A small network was trained on invented records. Each row is its activation on one of them, seen along a few directions.
Each row is followed by the record's values for the fields K, N, E, V, Y, F, W, P.
Not every record has every field; a missing one is left out.
The largest differences between rows may come from other fields.
Strong random noise was added to every row along 2 fixed directions; ignore it. To show where, here is one row again and again, with new noise each time:
[ 298  -89  244   41 -480   48    4  -61  -10  -42  440   60 -167 -218
  333 -229  189 -150  313  269   17 -382  147  -70]
[-242  206 -312  -63  256  197  335  -80  -13  104 -374 -340  -81   71
  117   37   95  209 -312   -2  140  407 -483 -249]
[-281   13 -360   56  697  -62    2  -14   87    9 -515 -148  305  192
 -401  299  -86   71 -174 -281  -84  261 -254 -190]
[-111   94 -179  -14  151  110  188  -63    6   49 -192 -202  -30   20
   75   18   85   91 -126   15   67  177 -279 -192]

[  42  217  298 -148 -469   30  129  -18   75  200 -204   40 -147  -26
  370  -54   62  243   -6  137  319  133 -159  -25] | K=k2, N=n1, E=e3, V=v2, Y=y2, F=f1, W=w3, P=p5
[  16  -67   48  111 -160  110 -119   22  -26  -61   67  -55  -37  -65
   12  -40  -68   63  -24    1    6   26  122   11] | K=k1, N=n2, E=e3, V=v2, Y=y2, F=f1, W=w5, P=p5
[-413   29   42   -6  245  496  275  -66    7  -16  -78 -225   38  -65
  419   62 -172  272 -199 -209  130  335 -246  -32] | K=k1, N=n1, E=e3, V=v2, Y=y3, F=f1, W=w5
[ 134   -3  146  -10 -286  118  -95  -12   24   19  265   93   29 -104
  227 -149   65 -241  320   35   18 -256  170   53] | E=e2, V=v2, Y=y1
[-152  223 -393  -16  185  407  563 -126 -261   43  -12 -497 -329  -53
  362  -88  -70  136 -438   69    1  373 -397 -100] | E=e2, V=v2, Y=y3
[ 131 -306  367   92 -177   24 -268   39   51 -164  254  302  130  -82
  115  132 -136  -57  365 -101  -53 -434  439  173] | K=k1, N=n1, E=e2, V=v3, Y=y3, F=f1, W=w5, P=p3
[-120 -135 -332  244  678  -18   27  -59 -122 -111   27 -141  223   89
 -420  230 -319 -175 -131 -235 -376   -9   89   41] | E=e3, V=v2, Y=y3
[-274   -2  136 -110  271  110  -97   32  208   79 -356    2  335   26
  141  242  -73  165   96 -258  110  172 -106  -65] | K=k2, N=n1, E=e2, V=v2, Y=y2, F=f2, W=w4
[ -67  235 -205  -56 -173  357  352  -37  -93  115  169 -266 -234  -77
  385 -192   74   56 -182  175  133  171 -317  -92] | E=e2, V=v3, Y=y1
[ 176 -213  126  142  100 -363 -362   68   72  -28 -118  270  348   83
 -386  137 -123 -232  320 -164 -131 -212  228  -75] | K=k2, N=n2, E=e2, V=v2, Y=y1, F=f1, W=w3, P=p5
[ 188  -23  -58   88   59 -462 -153   87  118   76 -274  219  -36  114
 -465  139   85 -175   98  101  -29 -151  133    9] | K=k2, N=n2, E=e1, V=v2, Y=y1, F=f2, W=w4, P=p5
[  15 -182  224    7 -322  519  206  -52 -109 -165  710  -31 -108 -350
  636 -195  -93   12  116  117   88 -159  156   13] | K=k3, N=n1, E=e2, V=v3, Y=y3, F=f1, W=w2
[ -69  -53   79  -85  194 -366 -342   80  258   -2 -223  345  338  138
 -376  194   12  -29  217 -108   58  -71  155  174] | K=k1, N=n1, E=e1, V=v2, Y=y1, F=f2, W=w1, P=p4
[-301  131 -484  -88  591   60   81  -18  -45   89 -457 -191  200  196
 -209  174  -47   33 -235 -241  -39  374 -356  -65] | E=e2, V=v2, Y=y1
[-163  -35  204    2 -116  287 -119   42  148    7  186   58  199  -25
  336  -82  -57   13  269  -72  107  -64   94   45] | K=k1, E=e3, V=v2, Y=y1, F=f2, W=w1
[ 145  -11  -56   89  117 -181 -133  164    0   30 -119   78   39  142
 -271  139  -40 -155   82  -34 -155 -125  189   43] | E=e2, V=v3, Y=y2, P=p3
[-120 -100 -119   88  506 -158 -364   81  151  -44 -129  178  518  162
 -511  259 -214 -255  215 -397 -222 -163  206   41] | E=e2, V=v3, Y=y1
[ 212 -313 -114  299   -6   27  -81  -68 -142 -238  509   12   -8 -139
 -252   12 -226 -151   56   -4 -221 -236  403   62] | K=k3, N=n2, E=e3, V=v2, Y=y3, F=f2, W=w6, P=p5
[-192   77 -182 -158  186 -139    9    5  134    0 -261  183  118  128
 -171  113   35   76  -45  -19  130  234 -139   83] | K=k3, N=n1, E=e1, V=v2, Y=y1, F=f2, W=w6, P=p4
[-106  224  -42 -167  182 -179  131   38   23  259 -419  -84    5  182
  -75  101   72  176 -261  -15  101  202 -290  -14] | K=k2, E=e1, V=v3, Y=y2, F=f1, W=w3, P=p1
[ 478  -75   91  162 -539   46  160  -59 -303  -75  694  -54 -401 -239
  167 -214  -28 -246   81  392 -109 -314  293  105] | E=e3, V=v2, Y=y3, P=p5
[ -84  -61 -205   -4  359 -185  -97  -25  -61   29 -198  -10  131   96
 -525  190  -13   11  -30  -70 -223   -2  -18 -143] | K=k2, N=n2, V=v1, Y=y1, F=f2, W=w4, P=p4
[  83 -193  134  105   40   49 -121   40  -34 -108  129  121   29   42
  -13  134 -169  -22  183 -125  -90 -255  273  159] | K=k1, E=e2, V=v3, Y=y3, F=f1, W=w5, P=p3
[ -35   56 -333   62  287   37  -10   50 -105   -5  -23  -53  166  128
 -266   89 -128  -19 -105  -74 -131   71   -5  -73] | E=e3, V=v3, Y=y1, P=p3
[-111   65 -188  -34  205   -2  130  -39   28   71 -295 -143   12   31
  -21   51   59   71  -70  -11    6  189 -273 -187] | K=k2, N=n2, E=e2, V=v2, Y=y1, F=f2, W=w4
[ 165  100   91  -63   93 -593 -179   49  108  153 -318  233   67  159
 -395  173  114  -95   36   68  -42 -143   32  184] | K=k2, E=e1, V=v2, Y=y2, F=f1, W=w3, P=p4
[-153  -55   39  -22  182 -160 -121  -15  145   -7 -242  104  210   31
 -131  126  -32  -35  170 -216  -18   -3    2 -164] | K=k2, N=n2, E=e2, V=v2, Y=y1, F=f1, W=w3
[  40 -316  247  250   76   32 -505   69   95 -154   61  201  338  -33
 -130   60 -220 -129  322 -310 -165 -220  274   92] | K=k1, N=n2, E=e2, V=v2, Y=y2, F=f2, W=w1, P=p5
[  -5  -38  239  -54 -204  -11 -151   64  107  -50   37   94   12  -44
   51 -116  150   36   43  -88   42 -178  121   49] | K=k1, N=n2, E=e1, V=v3, Y=y2, F=f1, W=w5, P=p1
[ -59  209 -278  -57  240 -150  170   82 -138  138 -202 -168 -102  175
 -206   42   41   34 -336   11 -112  139 -212   -3] | E=e1, V=v3, Y=y2, P=p1
[ -39   26  126   -5 -150  110   48  -19  105    9   80  -61  -34 -133
  180  -74   55   55   74   -7   97  -56  -96 -151] | K=k2, N=n2, E=e2, V=v3, Y=y1, F=f2, W=w4
[-194 -103    7  103  142  294  -80   41   75  -66  136 -155   90  -84
  113  -11 -107   81  -36 -186  -31   10  -47  -58] | K=k1, N=n2, E=e2, V=v3, Y=y2, F=f2, W=w1
[ 282 -128    5   73    9 -290 -249  137 -112  -27  304  147   36  -35
 -318    5    9 -234  189   83 -354 -426  321  154] | E=e1, V=v3, Y=y2, P=p1
[ 191   43  177  -52 -394 -266   -3   57   71   92  -76  178 -164   36
   44  -72  167  -81  194  147  130 -163  109 -124] | K=k2, N=n2, E=e2, V=v3, Y=y1, F=f1, W=w3, P=p3
[ -80 -435  283  180  318  126 -352   52   92 -243  378  219  430 -158
 -109  240 -362 -130  317 -353 -228 -366  407  129] | K=k1, N=n1, E=e2, V=v3, Y=y3, F=f2, W=w1
[-199  100  176 -175 -215  244   23   54  108   61   57   66   -5  -25
  361 -121  128  223   71   63  253  125  -99   31] | K=k1, N=n1, E=e1, V=v3, Y=y1, F=f2, W=w1, P=p1
[-319   62  224 -101  145  113    8  -11  173  142 -292   16  208   56
  273  121  -93  216   56 -230  148  185 -150  -74] | K=k2, N=n1, E=e3, V=v2, Y=y2, F=f1, W=w3
[ -94   14 -215   45  405   96 -125   43 -119  -19 -153   14  325  143
 -334  163 -175  -66  -75 -245 -116  210 -103  -82] | E=e1, V=v2, Y=y1, P=p5
[ 277 -135  -30  219  -80   -2  -38  -95 -315 -149  532  -23  -25 -176
 -176  -56 -249 -227   27  120 -307 -244  282  101] | E=e3, V=v2, Y=y3, P=p5
[-215  200 -294 -116  169 -130  129   22   13   92 -431 -233 -220  164
 -130   28  140  188 -471   76   80  416 -400   -4] | K=k1, N=n2, E=e1, V=v2, Y=y2, F=f1, W=w5, P=p4
[-162  371  -39 -203  -86  270  347  -41 -109  249 -295 -365 -177   99
  409  -33   45  397 -352   92  250  439 -424 -169] | K=k2, E=e3, V=v3, Y=y2, F=f1, W=w3, P=p3
[ 324 -106  -69  141 -131  -61  125    4 -206  -58  209   25 -214  -25
   -5  -24  -78 -216   24  150 -158 -151  143   60] | E=e2, V=v2, Y=y3, P=p5
[ 205   18 -178  134  -87   54  219  -61 -282  -40  269 -210 -264  -62
  -66  -17 -113 -108 -173  209 -117   39   59   40] | E=e3, V=v2, Y=y3, P=p5
[ 122    3  -38   -1  156 -336 -113  -59  -25   33  -77  132   41    9
 -525   11   46  -96   -2   78 -136 -138   76  -18] | K=k2, N=n2, E=e3, V=v2, Y=y1, F=f2, W=w4, P=p4
[-162  128 -183  -82  158  -71  101   92   72   58 -373 -187 -125  131
   17  -23  173  130 -236  -41   39  335 -340   21] | K=k1, N=n2, E=e2, V=v2, Y=y2, F=f2, W=w1, P=p2
[-484  -16   14 -115  361  231 -165   38  268  -28 -301  195  514   97
    0  210 -197  112  141 -499  167  208  -64  -21] | K=k3, N=n1, E=e2, V=v3, Y=y1, F=f1, W=w2
[-268   22 -135   51  246  105  -39   90  108   70 -552 -124   39  153
  -28   88 -119  159 -184 -250   89  402 -232  -45] | K=k1, N=n2, E=e2, V=v2, Y=y2, F=f1, W=w5, P=p5

Which values does each new row have?
[ 175 -158  116   44  -54 -448 -391   92  113  -92   76  231    6   33
 -354   12   66 -192  141   48 -172 -298  272  181] | K=k1, N=n2, E=e1, V=v2, Y=y2, F=f1, W=w5, P=p4
[  69  202  -92  -43 -318  464  324  -54 -290   70  270 -222 -255 -115
  415 -250   85   66 -188  250  134  271 -326 -126] | E=e1, V=v2, Y=y1, P=p5
[ -94  103 -189  -28  -92  205  182   -3  -15   29  -55  -33  -14   53
   88  -32  -73  121  -92   66  176  288 -164   -4] | K=k3, E=e3, V=v2, Y=y1, F=f2, W=w6, P=p5
[-118   91  122  -66   74  140   70    7   31  151  -59  -91   41    8
  259   35  -67  119  -35  -75   89   70 -162  -64] | K=k2, E=e2, V=v3, Y=y2, F=f1, W=w3
[ -42   21  168  -68 -237  283  178  -46  -15  -31    7  -44 -147  -38
  436   36   -6  218  -14   24  197   21  -11   34] | K=k1, N=n1, E=e2, V=v3, Y=y3, F=f1, W=w5, P=p3
[ 260 -190 -105  173 -182  -57   24  -50  -87 -218  372   98 -247 -156
  -61  -32   28 -192    5  226 -108 -262  360   58] | K=k3, N=n2, E=e1, V=v2, Y=y3, F=f2, W=w6, P=p5
[   8   45   39  -76  164 -286  -39   58   15  197 -202   62  114  125
 -194  113   23   25  -75  -21  -14  -42  -37   40] | K=k2, E=e1, V=v3, Y=y2, F=f1, W=w3, P=p1
[ 348  -42  345  -95 -278 -351 -234    0   34   79  197  299   18 -103
 -167 -104   -7 -172  205  214 -126 -427  297  153] | K=k2, E=e3, V=v2, Y=y2, F=f1, W=w3, P=p4
[ 330  -17   97   53 -381 -155 -127   37  -16    8  260  192  -46    5
 -123 -108  -15 -250  252  183  -43 -228  265   78] | E=e3, V=v2, Y=y1, P=p5
[ -33  382 -373 -194   50 -293  272  -19  -14  233 -446  -81 -230  252
 -211  -37  234    3 -348  184  151  333 -405   42] | E=e1, V=v2, Y=y1, P=p4
[-126  360 -307  -88   48  152  430   58 -146  220 -369 -354 -357  176
  192  -21   63  174 -438  105  161  462 -381 -133] | E=e2, V=v3, Y=y2, P=p3
[  19  263 -337 -145   22  -18  243  -84 -147  108  -46 -156 -235   72
 -127 -141   62   -1 -359  324  -10  218 -262  -39] | E=e3, V=v2, Y=y1, P=p4
[  87   41  -66   33   47 -144 -225  -16  -31  -17  -20  126  247   89
 -337   25 -198 -164   66  -83 -116  -24  104   17] | E=e3, V=v2, Y=y1, P=p5
[ 129   80  165    4 -370  154  116  -38   12   51  176  -89 -248 -176
  454 -278  185  -11  111  245  100  -95  -90 -106] | K=k2, N=n2, E=e2, V=v2, Y=y1, F=f2, W=w4
[ -77   22    7    0   85  -61    5    3   58   27  -50   -4   67   23
  -67   32    6  -22   37  -64  -16  -21  -75 -186] | K=k2, N=n2, E=e2, V=v3, Y=y1, F=f1, W=w3
[-326   15 -100   90  334  313  -34   52   73  -20 -117 -221   67  -20
   71   31 -125  118 -200 -243    0  227 -233  -67] | K=k1, N=n2, E=e2, V=v3, Y=y2, F=f2, W=w1
[-114   98  -41  -92   16  -37  124  -25   66  112 -236  -78  -35   37
  105  -28   57   45  -12  -25   93  135 -227 -207] | K=k2, N=n2, E=e2, V=v2, Y=y1, F=f1, W=w3
[  67   26  125  -43 -317  -22   69  -20   18   51 -119   48  -19  -22
  198  -78   47   65   81   11  179   64 -144 -192] | K=k2, N=n2, E=e2, V=v2, Y=y1, F=f1, W=w3, P=p5
[ 350  113  -39  -41 -453   86  331 -161 -363  -29  609 -174 -545 -244
  196 -318   91 -146 -196  550 -124 -188   49   89] | E=e3, V=v2, Y=y3, P=p4
[ 136 -197  118   35   11 -456 -356   67  155 -105  -11  249  151   20
 -451   55   82 -167  156  -47 -149 -312  355  169] | K=k1, N=n2, E=e1, V=v2, Y=y2, F=f1, W=w5, P=p4
[ 139 -354  -58  302   -9  237   49 -145 -154 -287  763  -29  -19 -255
   85 -142 -149 -200  118   26 -265 -344  373   29] | K=k3, N=n2, E=e3, V=v2, Y=y3, F=f2, W=w6
[ -39 -151   46  145  302 -236 -231   -4  146  -65  -81  157  327   72
 -376  152  -68 -164  254 -177 -204 -194  201  -80] | K=k2, N=n2, E=e3, V=v2, Y=y1, F=f2, W=w4
[  17 -132   20   88  275 -215 -193   38  136  -41  -49  112  270   42
 -385  147  -74 -144  200 -161 -180 -183  114 -106] | K=k2, N=n2, E=e2, V=v3, Y=y1, F=f2, W=w4
